A small network was shown many inputs. Here are its activations along a few directions, one row for each input.
Each table varies a few parts of the input and shows all the possible inputs, shuffled.
A made-up example of a description, with smaller parts first: values(3) and (point or line(11) or (ring(5) and line(6))).
Shared parts are said once, and a part with two or three values counts as separate values.

Other details of the inputs shift rows strongly along two fixed directions, in all tables alike. That doesn't count.

Table:
x1: [  8   5   8  13  13   3 -14  10  17  17 -13 -11  -9  -9   6  -2   0]
x2: [ -5  -9 -12   3  12   0 -12  22  -7   1   4  -6   7  -3  13  -5   0]
x3: [ -3 -15 -16  -1 -15   5   7  -3 -19  -4   8   1   5   1   5  -3   2]
x4: [ 16  24  -1   8  12   8  -9  -7  28   4 -11  -9  -6 -14  -5 -18   2]
x5: [  8  11  16  -6  19  16  -9  11  26  -6 -17   0  -2  -9  -2  -6  -4]
x6: [-22 -34  -4  -6 -21  11   4  10 -33 -17  22   7   6   4  13  13   4]
x7: [ 13   3  20   9  30  16 -15  27  23  14 -27  -7  -9 -12   6   2  -6]
x8: [ -1   1  -7  -4 -32 -23  28 -30 -19   6   7   7   5  17 -12   3  -2]
x9: [  7  14  10   8  18  26 -19  11  32   2 -15 -13  -4 -21  10 -14   2]
x10: [-10   7   2 -13 -13 -23  11 -23 -12 -18  22  18   6  18 -15  11   1]
x11: [  9   7 -20  -5 -19 -16  24 -23  -8  11  -7  -1   5  10 -14 -13  -2]
x12: [-27 -55   1 -16   8  47 -17  53 -32 -28  10  12   7 -10  34   7  -2]
x13: [-23 -23 -13   0  -5 -11 -10  14 -33 -15  27   4  11   6  14  10   2]
x14: [-11  -2   2  -3  -8 -33  12 -15 -17  -2  16  12   1  20 -10  23  -3]
x15: [  6  22   8   3  -7 -10   1 -21  17   0   3  -1  -6   4 -14   1   2]
x16: [  8  27 -10  -5   0 -15   9 -20  11   4  -2  -3   5   3 -17 -19   0]
x17: [ 12  21  10  13  -4 -27  10 -22  14  21  -5  -6 -11   8 -14  10   0]
x18: [ 16  -6   7   3  10  27   2   8  13   9 -20  -4 -11 -13   3   0   3]
Description of these inputs: values(3) and line(6).
Changing only the line(6) part turns x12 into x6. The same change can be made to x7. Which row results? -> x17
Change only the values(3) part in x13. List by row number the other rows that result. -> x3, x4
Change only the values(3) part in x11. List by row number the other rows that result. -> x2, x16

Table:
x19: [ -9  -5   0  -7  10  11 -13  11  -1 -19  10   6   3  -4   7  -1   0]
x20: [ -6 -11  -9   2   9   5 -10  17  -9  -3   5  -3   1  -4  12  -1   2]
x21: [ -6 -17   0   2   4   7  -7  17  -7  -2   2   0   2  -2  11   7   1]
x22: [ -9  -5   0  -5   8   7 -12  14  -4 -10   6   3   4  -3   9  -3   0]
x23: [-10  -8 -10   5   6   5 -11  14  -8  -3   9  -7   1  -6  13  -2   5]
x24: [ 5 16  2  4  6  1 -8 -3 15  4 -3 -7 -2 -6 -2 -9  1]
x25: [-13 -11  -1  -6 -13 -18   9  -5 -22  -7  18  10   9  14   0  13  -4]
x26: [  6  10   8   1   8   0  -1   0  13   8 -11  -2  -4  -2  -3  -3  -1]
x27: [ -6   2  -4  -4 -34 -50  29 -37 -26   5  19  14   6  31 -22  19  -4]
x28: [ -8  -6   6  -4 -12 -12   6  -6 -12  -3   7   8   0  10  -2  11  -2]
x29: [-11  -9 -22  -8 -25  -1  13 -13 -23 -10  17   4  13   9   1  -9   3]
x30: [ 31  15   1   5 -12   2  23 -27  17  25 -30  -9 -11  -3 -19 -10   0]
x31: [  6  13   1   8   8   0  -8  -1  15   6  -5 -10  -2  -8   1  -9   1]
x32: [ 9  9 11 -1  8  6  0 -4 17  0 -9  0 -5 -3 -5  3  1]
x33: [ 9  9 11  2  6  4  0  0 15  4 -9 -1 -4 -3 -5  1 -1]
x34: [ 6 13  8 -2 10  5 -2 -3 17 -1 -9  0 -5 -4 -5 -1  0]
x35: [ 22  26  13   6   2 -12  10 -19  26  22 -20  -4  -8   1 -17  -2  -3]
x36: [-12  -3  -1  -4   7  11 -15   7   1 -19  14   4   3  -7   9  -3   3]
x37: [ 11   0   4  12   4   1   0   0   7  16 -12  -7  -9  -3  -1   5   1]
x38: [ -5 -18  -2   4   6   8  -6  17 -10   1   3  -1   1  -4  11   7   2]
x39: [ -9 -12   1   0   7   7  -8  16  -6  -6   3   1   3  -3  11   2  -2]
x40: [  6  12   8   1   8   2  -2  -1  15   3 -10  -1  -3  -3  -6  -3  -1]
x41: [-12   5  -4  -5  -8 -11  -1  -8  -8 -13  20   6   8   6  -4   0   0]
x42: [ -7  -8  -2  -1   8   5 -11  14  -6  -9   5   0   4  -4  10  -2  -2]
x43: [ 15   5 -11   0  -4  14   8  -6   8   8 -16  -6  -1  -6  -2 -19   1]
x44: [ -9   2  -2  -8  -4 -11   0  -4  -9 -13  14   9   8   7  -5   1  -1]
x45: [ -8 -15  -4   3   8   7  -8  17 -10  -1   3  -2   0  -3  12   3   2]
x46: [ 16  -1  -5   0  -6  15  13  -5   6  12 -19  -6  -3  -8  -4 -10   1]
x47: [ 10   9  14   2   7   9   0  -3  17   1 -11  -1 -10  -4  -4   5   1]
x48: [ 25  23  12  12   0 -12  10 -19  25  26 -24  -7 -12   0 -16   1  -4]
x49: [ -6  -9  -6   0   7   5 -11  17  -7  -5   5  -3   2  -3  10  -2   0]
x50: [ -3 -17 -11  -6  -4  24   3  10 -10  -4  -5  -1   3  -7   9 -10   1]
x51: [ -9   6   2 -10 -33 -46  29 -38 -23  -6  22  19   7  30 -23  18  -4]
x52: [ -9 -14  -2   1   6   6  -8  17  -7  -3   3  -1   1  -2  10   2   0]
x53: [-10  -6  -7   3   4   5 -12  14  -6  -6  10  -6   2  -5  11  -3   3]
Changing only one part turns x27 into x52. The same change can be made to x28. Which row results? -> x26
What do these inputs look like to the network? -> line(5) and (point or line(6))
Change only the line(5) part in x46. List by row number the other rows that result. -> x29, x30, x43, x50
Change only the line(5) part in x39. List by row number the other rows that result. -> x25, x31, x42, x48

Table:
x54: [ 27  34  -1  16  15 -12   1 -12  34  31 -24 -19  -9  -6 -12 -13  -1]
x55: [ -4   5   8 -10 -15 -20  18 -21  -5  -6  10  11   3  17 -15  17  -2]
x56: [-15 -27   4 -11  22  21 -18  37 -15 -21   2  13   3  -4  17   5  -5]
x57: [  6  10  14   2   8  11 -10   8  19   2 -13  -4  -1  -7   2  -9  -5]
x58: [ -6 -10  -4   3 -15 -33  11 -12 -27   6  10   5   0  17  -6  19  -3]
x59: [ 5 -3 15  4 12 21 -7 11 17  1 -7 -3 -7 -9  8  8  3]
x60: [  6 -10  -4  -1  -8  30   2   9   2   7 -17  -9   0 -10  11 -20   0]
x61: [  2  18 -10  -4  -7 -35  14 -21  -2   9   9   3   9  15 -16  -1  -3]
x62: [-19 -17   8 -16  -1   7   1   8 -13 -23  15  15   5   7   4  13   0]
x63: [ 29   7   3   6  -3  28  18 -10  25  25 -35 -13 -13 -12  -9 -10   4]
x64: [ 10  -6   7   5  19  10 -11  18   8   7 -13   0  -4  -6   6   5  -4]
x65: [ -7 -14   9   9   1  15  -7  16  -1   0   3  -5 -11  -8  13  14   9]
x66: [ -1  16  -9   8 -22 -32   9 -37  -5   3  15   0  -3  14 -17   5   6]
x67: [-14 -33  -1   1  14  15 -20  34 -19 -10   6   2   0  -7  24  13  -3]
x68: [-10 -10 -10   8  12   4 -15  22  -3   5   5 -11   0  -6  15  -2   4]
x69: [-22 -17   2   3 -14  -5  -7   9 -22  -8  19   2   5   3  14   6   0]
x70: [  3   4   2  -7  -7 -31  16 -14 -12   0   4  13   3  20 -17  10  -7]
x71: [-10  11  -9 -17  -1 -26  10 -11 -13  -6  14   9  13  16 -11  -4  -3]
x72: [-14  -7   5  -5 -11  -5  -4   3 -12  -9  14   7  11   5   5   4  -4]
x73: [-13   0   2   1 -22 -25   8 -16 -16  -2  17   6   8  12  -5   8  -6]
x74: [  4 -23 -15  -7 -15   1  18   0 -27   3  -4   8   4   6  -2  -1  -2]
x75: [  4  10   2   2  14  18 -17   8  17 -12  -3  -3  -5 -14   5  -8   5]
x76: [ 21  17  18  14   9   9   1  -7  33  22 -23 -14 -16 -11  -6   6   3]
x77: [  7  18   4  -2  16  14 -12  -2  21 -10  -8  -2  -7 -13  -2 -12   3]
x78: [ 35  42   7  22   8  -6   1 -28  45  24 -23 -17 -18 -14 -20 -13   5]
x79: [ -2   4  13  -7  10  15 -14  16  14  -7  -8   3   0  -9   6 -10  -4]
x80: [  3   2 -23  -5 -29  -8  25 -33 -15  -5   9   5   4   8 -10 -10   2]
x81: [  3   0 -26  -7 -20 -17  28 -21 -16  10   1   1  12  13 -11 -14   0]
x82: [-11  -9  -3   2   9  21 -21  13  -3 -20  16   2   4 -11  14  -1   6]
x83: [-16 -11  -7  -6  20  15 -18  32  -9 -15   9  -2  10  -5  17  -5   0]
What do these inputs look like to the network? -> values(5) and (point or line(5))
Changing only the values(5) part turns x74 into x80. The same change can be made to x67. Which row results? -> x78
List by row number the other rows that have the values(5) part in common with x61. -> x54, x68, x71, x81, x83
Change only the values(5) part in x65. List by row number the other rows that result. -> x58, x66, x68, x69
